A small network was trained on invented records. Each row is its activation on one of them, seen along a few directions.
Here are examples, each followed by its value of one field, U.
Other fields move the rows too, some of them a lot.
In the rows, 500 means zero.
Random noise pushes rows far along 15 fixed directions. That doesn't count. These rows show it; they differ only by the noise:
[526 401 508 546 628 324 413 496 432 439 492 598 454 431 446 580 299 424
 474 446 492 656 597 521 530 438 338 674 583 657 498 637 387 722]
[505 489 409 476 445 574 506 459 439 494 691 318 474 474 501 390 459 387
 376 586 362 469 460 459 431 538 531 429 553 460 590 508 575 545]
[616 443 452 565 511 452 654 199 657 363 712 689 544 369 714 531 189 527
 470 449 451 577 585 770 637 269 379 669 281 533 606 509 659 574]
[351 416 580 590 521 411 429 571 777 568 481 507 332 583 714 582 313 727
 602 399 504 585 498 459 446 532 289 508 647 639 691 501 386 609]
[623 525 501 322 412 548 443 481 269 349 624 345 655 457 338 542 349 273
 342 577 319 547 554 484 529 615 694 462 544 427 441 573 567 347]
[636 615 557 441 458 133 365 422 277 486 707 559 450 452 583 218 632 443
 645 352 311 576 599 527 826 441 575 521 483 580 392 547 496 546]
[286 527 638 413 400 414 496 510 680 287 846 526 498 590 575 695 211 379
 504 646 537 694 438 680 602 497 638 438 431 437 403 580 584 472]
[592 398 449 575 476 529 589 475 701 504 599 277 795 692 561 458 648 813
 721 506 490 520 695 326 442 690 557 440 446 476 507 349 640 371]
[545 490 288 587 591 763 726 368 662 504 448 673 460 432 757 630 585 621
 298 482 652 310 369 594 408 277 278 615 330 462 677 543 431 606]
[710 568 500 364 355 396 463 349 400 471 579 536 531 362 575 329 364 408
 508 365 259 524 624 571 610 437 611 489 481 577 499 433 657 377]
[646 534 569 681 551 322 525 467 471 378 381 688 466 513 557 670 371 591
 654 233 519 630 592 534 687 536 512 645 383 554 412 484 511 520]
[513 479 479 551 473 447 537 431 576 583 577 626 359 430 520 411 459 457
 512 500 514 528 477 497 459 402 485 469 485 580 495 469 604 616]
[509 465 720 448 431 529 414 614 631 540 497 442 510 605 230 759 368 591
 505 628 531 691 425 224 462 826 687 258 609 470 411 517 559 285]
[427 417 623 624 540 364 416 440 285 697 464 473 320 444 300 350 491 493
 449 586 517 449 397 415 620 560 424 588 580 354 657 605 475 539]
[484 502 415 627 619 722 556 531 605 411 295 530 471 499 448 601 500 495
 506 401 532 377 507 510 290 461 391 495 542 578 513 355 457 610]
[574 473 498 476 358 430 502 461 609 547 707 415 523 554 591 298 479 557
 671 458 344 539 643 415 444 546 614 354 563 587 494 363 693 466]
[603 575 271 418 505 648 542 551 481 259 497 365 728 561 502 699 681 402
 405 450 538 497 584 381 322 534 642 507 484 510 297 428 540 531]

[423 527 544 613 607 556 423 515 459 359 460 397 456 580 515 391 525 537
 671 334 343 317 613 582 489 476 381 499 687 515 580 358 385 607] -> u2
[265 468 751 408 534 371 346 446 629 358 726 429 611 641 459 544 497 641
 634 620 517 543 537 561 651 512 416 487 650 397 550 547 407 443] -> u10
[578 550 641 486 339 533 535 528 414 430 648 531 507 668 549 732 487 608
 460 494 551 529 421 336 653 703 765 447 450 234 478 616 560 269] -> u10
[579 503 609 541 501 384 399 425 492 583 386 446 492 494 337 378 540 604
 642 396 402 463 595 351 557 566 563 448 601 497 484 325 610 427] -> u13
[527 543 637 457 588 591 419 378 433 569 450 523 498 435 394 341 598 611
 446 542 386 290 408 541 696 469 386 461 486 383 679 520 368 352] -> u15
[334 457 538 446 486 395 520 429 513 425 567 739 427 486 687 530 392 421
 516 474 642 409 571 740 545 183 446 710 524 464 498 581 468 623] -> u11
[539 454 631 611 667 409 461 448 584 470 453 729 409 460 428 591 359 585
 561 435 519 586 514 548 617 433 310 558 501 620 523 564 373 631] -> u8
[415 586 616 462 405 345 353 406 330 288 591 436 523 539 464 567 463 410
 491 428 497 510 541 502 666 498 655 646 552 279 457 470 602 460] -> u4
[597 354 481 535 547 684 617 584 406 571 716 422 513 669 473 514 641 595
 496 641 471 366 534 314 374 605 489 333 718 437 568 683 370 547] -> u11
[465 568 492 560 512 491 472 298 629 540 534 526 314 356 549 380 514 540
 461 452 440 469 375 551 517 378 355 461 512 528 632 364 592 603] -> u16
[496 583 677 591 610 604 427 342 737 416 491 678 395 490 407 422 611 672
 680 387 444 387 498 511 523 372 374 342 572 553 521 244 527 569] -> u9
[396 603 516 181 340 697 470 553 626 722 354 576 381 378 763 417 442 516
 273 556 425 301 276 643 464 364 425 375 507 522 749 560 350 225] -> u17
[436 484 419 420 257 603 577 630 396 571 548 410 534 568 618 349 464 354
 492 548 486 432 535 516 322 545 699 478 480 422 529 475 637 386] -> u1
[570 646 417 488 562 600 526 544 423 272 407 339 650 548 513 755 629 498
 416 429 499 497 435 499 581 651 575 502 424 423 390 505 396 402] -> u8
[442 488 484 496 490 496 520 680 599 534 302 495 451 593 802 768 386 691
 481 365 574 551 439 510 490 603 383 578 537 563 624 636 261 424] -> u15
[419 449 508 513 375 341 490 336 472 576 574 590 377 483 712 438 517 586
 492 418 598 437 522 494 511 316 429 699 590 357 675 520 595 574] -> u5
[502 582 471 638 539 400 511 183 423 325 730 558 303 355 399 456 489 293
 430 452 471 475 438 569 582 286 533 547 527 392 432 385 744 777] -> u15
[500 349 573 579 545 559 553 541 653 493 640 466 521 596 321 702 372 561
 531 675 576 665 510 347 354 655 496 354 618 538 455 562 548 561] -> u4
[652 496 508 587 591 465 427 545 407 406 631 344 599 631 504 658 611 703
 444 473 442 637 488 244 660 759 451 521 495 430 568 659 348 519] -> u3
[423 752 364 269 439 586 450 561 591 406 396 381 552 345 593 478 590 295
 363 518 422 555 327 697 468 473 520 365 372 660 396 386 469 396] -> u3
[659 586 601 449 507 501 429 507 411 640 336 733 301 362 505 459 434 511
 426 374 383 450 395 492 646 476 454 443 495 594 571 583 359 414] -> u6
[416 465 590 422 547 304 444 475 497 496 722 353 608 429 350 436 324 384
 475 774 427 766 450 677 724 600 492 462 365 533 444 643 508 446] -> u7
[589 582 474 692 358 596 636 674 550 716 348 542 205 483 505 486 388 456
 544 419 468 593 306 390 401 732 716 250 345 580 432 376 682 415] -> u9
[781 507 503 550 460 502 612 369 361 411 717 546 620 451 465 530 322 474
 417 533 371 651 504 537 745 617 654 517 197 397 476 608 651 361] -> u16
[679 563 420 493 594 588 544 393 489 539 533 514 425 394 351 439 714 449
 441 520 423 400 438 400 457 427 518 291 569 574 381 431 538 587] -> u17
[452 438 553 495 723 768 477 571 595 430 490 494 568 574 334 689 523 587
 363 660 532 398 420 444 452 534 331 428 570 464 590 624 230 537] -> u12
[460 452 548 562 413 483 595 662 254 438 566 409 590 685 455 529 460 400
 629 533 516 489 582 531 510 669 707 521 514 338 415 593 515 382] -> u11
[355 376 620 661 536 299 356 430 582 552 690 307 372 574 453 477 358 662
 529 548 454 654 489 333 563 626 361 551 666 422 712 516 542 658] -> u7
[531 494 451 616 755 655 477 431 573 269 532 500 521 469 518 556 372 522
 458 407 343 444 546 627 510 404 215 563 519 610 633 490 315 727] -> u6
[757 555 522 669 659 633 595 318 463 478 711 730 372 448 448 390 671 582
 480 469 389 388 407 459 668 394 397 371 391 479 552 542 452 651] -> u14
[607 554 424 328 441 590 449 321 478 440 423 402 558 413 546 620 570 546
 299 415 451 361 508 384 426 411 500 533 679 405 587 433 550 412] -> u14
[543 503 489 535 565 584 479 350 647 454 529 392 559 362 357 530 329 501
 358 601 404 627 418 526 542 563 422 471 356 508 590 418 614 475] -> u7
[477 558 560 457 360 410 470 431 548 506 523 521 427 462 699 430 273 515
 515 390 388 498 520 630 627 447 568 544 425 469 593 432 620 382] -> u2
[511 586 484 483 261 547 548 673 492 719 161 445 312 499 565 577 440 480
 502 354 520 451 383 364 340 681 745 363 561 490 469 370 620 254] -> u13
[492 356 399 561 399 448 602 503 395 591 667 372 457 482 516 368 263 323
 470 603 441 546 569 530 413 518 621 540 487 471 521 543 692 575] -> u17
[767 685 194 386 447 571 547 491 403 288 566 511 566 571 870 665 903 554
 402 190 482 395 590 306 407 382 577 536 591 535 376 487 436 626] -> u2
[730 532 437 631 515 509 556 478 525 423 334 659 330 471 686 795 335 613
 470 169 470 561 531 408 461 514 458 557 566 619 519 489 488 582] -> u16
[465 586 652 349 552 605 443 409 711 451 301 557 640 474 441 610 600 687
 540 504 546 393 468 577 564 464 428 416 519 494 501 380 422 255] -> u8
[469 585 547 628 475 276 488 440 481 498 490 613 335 429 511 487 492 452
 594 398 561 660 421 560 629 485 524 546 401 525 408 448 609 597] -> u5
[423 620 469 439 510 244 425 288 615 500 652 458 449 419 576 382 749 527
 515 499 544 496 447 519 678 312 513 505 469 472 394 389 615 604] -> u12
[804 396 304 544 555 425 646 339 259 292 818 517 724 444 686 478 297 397
 393 458 345 617 722 656 680 388 464 780 279 495 540 725 523 645] -> u14
[871 446 512 637 549 499 474 476 517 437 554 636 413 505 302 612 384 518
 580 299 353 648 685 156 393 595 613 360 659 695 348 406 628 678] -> u12
[322 494 512 422 583 485 352 488 618 404 648 343 580 531 471 373 597 504
 539 599 445 503 542 521 451 440 356 461 628 573 531 439 428 640] -> u4
[718 420 498 360 451 669 581 516 471 467 525 558 777 591 674 455 466 670
 570 438 355 370 738 545 493 495 476 511 502 529 626 571 397 278] -> u1
[653 673 446 683 779 709 556 367 352 264 275 525 450 415 471 669 635 547
 384 280 410 267 369 626 682 444 309 569 433 413 571 463 271 576] -> u13
[471 478 362 564 601 570 495 637 505 430 504 448 561 555 566 372 574 453
 589 444 438 484 607 544 366 470 391 518 491 662 482 459 386 696] -> u5
[299 603 567 554 394 450 616 479 600 338 667 550 485 556 615 565 424 400
 606 552 606 591 392 777 601 468 614 485 296 387 401 455 633 457] -> u1
[539 494 498 624 636 645 536 605 489 426 300 522 542 442 362 481 324 406
 561 465 408 534 527 670 468 579 399 489 382 666 489 442 403 513] -> u3
[724 556 406 364 457 704 585 425 216 379 529 432 723 570 571 598 797 566
 355 463 488 232 550 404 562 523 629 551 530 244 512 606 426 290] -> u10
[426 555 596 537 401 313 525 524 535 748 503 715 340 470 605 256 585 542
 645 518 582 527 394 602 680 433 542 479 283 507 485 513 551 421] -> u9
[521 389 537 501 500 362 443 507 529 501 124 645 479 420 430 785 186 488
 509 318 647 611 672 456 364 456 491 733 647 619 421 455 567 521] -> u6

Which value of U does each new row have?
[612 334 502 474 527 670 544 513 482 397 489 590 644 526 481 642 197 495
 444 491 449 493 700 538 362 467 424 616 572 531 612 591 456 482] -> u7
[597 435 425 469 412 641 633 384 468 547 578 385 566 516 645 457 441 585
 418 512 400 310 544 511 467 474 524 502 527 347 689 508 580 355] -> u14
[527 446 538 562 562 420 627 332 697 565 657 511 587 458 575 473 453 689
 540 637 516 606 442 639 707 494 384 485 270 489 577 552 552 428] -> u11
[558 536 477 589 403 324 556 512 327 591 503 474 511 632 747 347 683 652
 649 328 509 354 591 470 721 520 647 644 374 319 523 507 528 389] -> u12
[233 358 557 624 640 439 453 559 463 501 672 299 583 626 242 297 587 429
 633 761 572 479 555 515 471 553 456 518 553 420 462 507 486 676] -> u8
[830 374 339 486 396 507 639 385 420 559 567 440 723 524 579 632 565 680
 413 479 543 580 641 241 446 621 597 603 456 411 525 592 655 375] -> u16
[481 527 683 644 468 524 577 705 366 465 552 573 431 689 340 453 406 393
 761 499 439 454 541 572 577 665 765 314 447 431 319 485 530 381] -> u2
[472 416 417 579 317 510 589 571 230 599 572 461 302 481 426 545 351 220
 320 595 595 559 409 379 300 584 664 553 600 363 522 630 667 598] -> u3
[329 422 542 401 426 258 509 640 451 625 695 556 597 555 577 296 463 406
 612 714 596 657 537 691 643 482 572 575 295 529 399 698 477 449] -> u16
[514 560 610 515 424 449 506 465 337 700 396 535 181 460 707 612 406 637
 302 412 473 355 235 475 748 553 473 533 561 284 766 710 352 342] -> u13
[517 453 503 348 390 497 636 566 429 599 594 581 635 510 447 441 503 355
 536 709 589 504 533 613 504 494 714 429 378 475 316 618 576 314] -> u6
[459 496 512 634 477 437 570 496 583 658 413 506 505 554 534 338 696 677
 718 468 588 468 499 490 509 549 486 479 397 485 506 374 580 427] -> u16
[311 385 537 448 541 399 416 461 603 544 728 412 551 562 504 271 524 519
 591 650 480 433 608 543 492 375 419 510 596 504 556 504 496 613] -> u15
[460 560 589 286 465 484 300 625 531 497 455 548 469 566 550 536 601 555
 517 419 453 438 544 374 463 475 517 408 729 579 475 520 326 455] -> u5
[771 424 515 359 472 619 635 295 519 661 672 745 543 364 363 468 569 519
 352 705 528 464 463 411 490 384 528 347 479 499 482 632 597 408] -> u8
[415 491 699 504 533 648 529 431 583 360 316 788 450 486 419 691 230 461
 550 425 574 315 548 732 507 305 517 561 530 411 494 419 504 398] -> u17
[511 542 259 424 329 267 541 635 449 506 428 325 659 542 898 372 517 472
 637 291 451 606 681 605 482 519 596 675 370 640 429 450 551 438] -> u15
